Here are a small network's activations along a few directions, averaged over the inputs that share one value of a field.
Values that are neighbours, or in one group, have similar rows; names and order tell nothing.
In the rows, zero is written as 500.
Random noise pushes rows far along 3 fixed directions. That doesn't count. These rows show it; they differ only by the noise:
[598 496 556 370 582 603 472 565 390 368 636 415 628 217 227]
[316 615 514 465 459 503 368 470 798 461 667 580 481 590 525]
[453 543 516 442 516 546 395 499 603 412 652 476 578 392 371]
[544 534 618 342 684 595 683 554 467 596 513 668 357 568 764]
[523 514 519 421 527 570 388 526 501 355 666 403 648 257 220]


GUG, 15 values:
pon: [450 733 581 282 448 551 504 725 443 277 656 789 389 562 181]
saru: [431 716 732 397 409 497 725 585 502 549 449 472 353 697 543]
zaru: [695 488 719 330 611 524 919 729 199 761 228 650 159 784 836]
leti: [709 549 394 665 405 461 670 414 316 610 273 455 415 690 676]
tatu: [358 596 584 457 554 540 526 458 810 638 569 763 292 734 789]
rezun: [380 472 341 637 440 428 285 335 648 468 591 572 508 683 523]
piteb: [696 370 439 510 573 482 561 514 190 444 327 549 474 491 523]
zudor: [290 663 513 578 249 356 437 539 780 494 449 419 494 698 433]
zumi: [458 476 482 602 329 356 510 535 633 660 369 448 468 719 632]
furit: [618 476 456 498 617 520 559 524 372 564 362 684 334 663 683]
koz: [433 350 442 588 588 543 499 463 447 507 444 340 640 235 556]
tedu: [546 270 381 674 659 459 477 355 426 645 484 353 598 251 639]
rel: [611 321 313 655 519 477 363 342 344 432 434 389 638 451 445]
gan: [317 358 392 641 501 450 435 265 734 702 454 427 607 521 816]
naded: [309 561 573 501 495 454 590 480 788 623 508 743 318 740 984]
GUG is arranged as 3 separate groups.
List the group mates of furit, in the order listed. -> pon, rezun, piteb, rel
List the group mates of zudor, in the order listed. -> saru, zaru, leti, zumi

MINAM, 19 values:
zafiz: [574 464 569 429 729 585 674 468 371 607 467 653 431 465 785]
voraz: [349 674 618 307 432 538 503 586 740 417 732 668 427 493 372]
pipug: [464 521 542 558 366 483 492 575 429 508 505 310 552 440 296]
tolo: [574 447 356 656 418 451 393 416 488 519 393 395 599 569 468]
nik: [381 484 358 566 452 421 261 474 704 450 560 595 476 669 508]
gaz: [440 508 463 470 520 564 417 515 568 395 604 612 526 439 479]
zit: [393 554 559 474 475 479 532 530 603 500 594 434 537 359 456]
dafaz: [630 624 589 394 470 539 677 557 388 533 368 661 372 669 574]
tima: [428 525 544 463 446 519 321 520 565 320 677 305 734 106  97]
tiza: [582 530 707 364 549 563 750 683 331 557 396 439 401 476 542]
dudit: [525 408 433 504 589 491 381 555 455 492 485 554 453 596 453]
mes: [602 565 596 346 394 555 650 684 305 509 465 460 441 480 240]
nodap: [529 551 689 351 487 524 661 607 421 510 554 375 487 390 334]
tak: [686 403 353 711 572 486 503 284 339 509 417 493 595 469 666]
vame: [608 572 494 510 456 503 584 434 424 485 445 604 419 610 568]
buzot: [359 628 514 489 355 433 529 528 609 545 386 611 319 821 567]
ralav: [404 581 646 360 467 541 670 636 606 498 565 511 399 477 495]
bak: [457 499 480 363 576 489 481 523 610 514 526 720 318 678 647]
vipip: [275 545 453 527 513 429 307 410 784 451 618 666 443 706 632]
MINAM is arranged as a line.
Going along MINAM from tak by way of its neighbour vame, in what order are voraz, dafaz, tiza, ralav, bak, vipip met? -> dafaz, tiza, ralav, voraz, vipip, bak
List every value one step from mes, in the order listed. -> pipug, buzot
List every value one step from dudit, in the order listed. -> nik
What is the length, in steps, of the shortest route from zit to nodap? -> 2
